A small network was shown many inputs. Here are its activations along a few directions, one row for each input.
In each table, some parts of the input vary, and every possible input appears once, in random order.
Descriptions start from the smaller parts, as in this example, which fits no table here: values(2) and (point or line(11) or (ring(5) and line(6))).
Shared parts are said once, and a part with two or three values counts as separate values.
(in the rows, 128 means zero)

Other details of the inputs vary at random and push rows far along two fixed directions, the same in every table; ignore that.

Table:
R1: [ 68 102  99 129 147 116 127  72  96 150 104 166 117 153]
R2: [113  96 130 114 130 154 114 152 121 154 156 104 122 141]
R3: [185 128 129 130  98 134 151 154 159  98 123 115 150  97]
R4: [192 136 112  97 123 114 135 152 156  86 145 127 106  89]
R5: [188 112 100 114 106  94 174 115 159  89 114 116 120  84]
R6: [142 152 184 125  84 153 116 179 148 136 149 133 149 168]
R7: [ 81 133 149 126 142 135 123 142 124 135 138 172 113 164]
R8: [ 99 131 130 137 125 156 102 125 104 146 126 147 141 162]
R9: [190  98 105 122 147 140 131 122 164  80 114 113 143  71]
R10: [170 130 100 137 121  91 164 137 160  70 108 117 114  76]
R11: [178 156 123  97 114 147 133 143 157 103 127 111 144  79]
R12: [136 108  87 142 145 150 128  85 111 109 113 138 133  90]
R13: [122 172 157 133 126 137 105 143 131 165 145 121 147 156]
R14: [101 122  89 148 157 141 114  75  85 141 132 139 140 118]
R15: [122 150 133 128 157 136 101 142 119 159 165 131 152 149]
R16: [125 177 189 118  96 127 108 202 162 134 148 145 107 181]
R17: [ 64  87  95 140 143 148 116  86  78 160 116 101 117 142]
R18: [119 120 108 131 166 129 133 103  91 133  95  89 135  70]
R19: [136 159 215 117 114 139 129 219 129 167 157  94 154 166]
R20: [131 160 199 105  92 125 139 202 177 120 144 149 124 162]
R21: [106 117 145 122 112 109 142 115 134 139 123 153 125 154]
R22: [129 161 147 137 125 128 122 130 128 143 143 112 154 139]
R23: [ 91  94  86 162 157 137 101  89  81 149 130 156 142 142]
R24: [162 143  97 112 130 114 145 131 160  66 100 123 102  65]
R25: [182 149 131 111  93 106 148 141 157  84 128 113 109  99]
R26: [133 161 209 116 114 139 123 194 128 159 145  91 146 145]
R27: [183 144 103 135 132 113 160 121 150 102 123  92 157  69]
R28: [101 129 129 111 121 124 115 114 112 150 132 150 111 177]
R29: [ 87 120  91 149 154 117 111  76  72 134 132 151 100 154]
R30: [110 125 160 151 123 149  96 129 131 151 120 132 140 180]
R31: [ 91  87 108 186 148 123 120  80  92 139 106 126 153 166]
R32: [183 123 151 127 107 141 138 138 174  86 110 102 147 102]
R33: [182 119 107 108 100 100 165 103 161  86 110 116 114  77]
R34: [148 158 170 118  91 113 129 187 141 128 161 130 119 184]
R35: [124 135 202 105  78 161 122 200 151 156 163  91 128 178]
R36: [ 96 126 149 143 124 107 144 154 134 133 130 155 127 168]
R37: [126 128 136 105 124 133 124 122 124 136 148 152 108 159]
R38: [103 108  94 143 128 101 128  69 103 147 107 145 106 142]
R39: [107  92  82 131 150 105 122  80  99 140 134 156 112 139]
R40: [ 86 124  93 161 134  99 111  76  81 146 114 142 101 156]
R41: [171 129 127 110 159 140 149 130 127 107 113  84 132  37]
R42: [101 147 138 133 141 129 112 144 121 120 143 155 104 157]
R43: [181 150 102 112 152 141 143 109 150  98 130 105 141  54]
R44: [129 128 193 111  83 156 131 212 149 159 167  91 134 185]
R45: [171 134 128 123 139 124 148 131 136 120  94  76 132  42]
R46: [ 90 112  83 156 166 101 113 103 100 119 128 155 107 130]
R47: [173 117 109 101 112 109 166 109 177  98  92 135 113  66]
R48: [ 60 112 104 163 147 104 127  87 103 146  96 164 111 145]
R49: [ 73 133 136 126 138 126 122 135 121 135 119 165 116 161]
R50: [139  97 100 145 159 150 124  80 123 100 105 124 136 101]
R51: [145 156 178 122  89 158 106 180 153 147 141 138 140 163]
R52: [134 142 136 141 113 126 130 143 122 140 146 122 158 144]
R53: [180 111 122  81 125 120 154 146 180  99 133 149 121  82]
R54: [129  90  92 137 129  91 171  86 131 116 101 142 127 104]
R55: [162 111  98 109 145 111 156 136 170  77 116 146 115  56]
R56: [116 171 150 118 137 148 104 144 124 154 148 122 150 157]
R57: [178 138 107 127 110 122 151 112 147  94 118 103 149  61]
R58: [132 128  77 125 135 109 131  86 109  99 107 127 101 102]
R59: [ 82  99 105 160 158 144 101  73  91 136 100 133 141 157]
R60: [137 138 126 120 135 140 107 146 125 143 159 138 149 130]
R61: [ 86 142 140 155 122 105 116 132 113 128 131 145 112 170]
R62: [126 138 195 102  82 166 113 201 156 167 156  95 119 174]
R63: [109 117 136 106 135 133 133 115 131 137 134 167 116 145]
R64: [100 124 150 133 168 133 105 150  85 173 146 114 142 138]
R65: [ 85 127  95 167 140 123 107  74  82 164 117 135 141 138]
R66: [ 69  82  98 144 152 155 118  84  77 159 131 107 114 139]
Description of these inputs: line(6) and (values(2) or line(4) or ring(5)).
Changing only the line(6) part turns R27 into R22. The same change can be made to R31. Which row results?
Answer: R32
Changing only the line(6) part turns R20 into R55. The same change can be made to R26. Which row results?
Answer: R64
Change only the values(2) part in R19. List by row number the other rows that result.
Answer: R44
Change only the ring(5) part in R33. List by row number the other rows that result.
Answer: R20, R21, R25, R61
A walk changes only the line(6) part. It starts at R52 and steps to R57. List the rest of the walk in order.
Answer: R65, R11, R14, R60
Which other rows agree with R28 in the line(6) part? List them by row number.
Answer: R1, R8, R11, R17, R18, R24, R49, R56, R58, R59
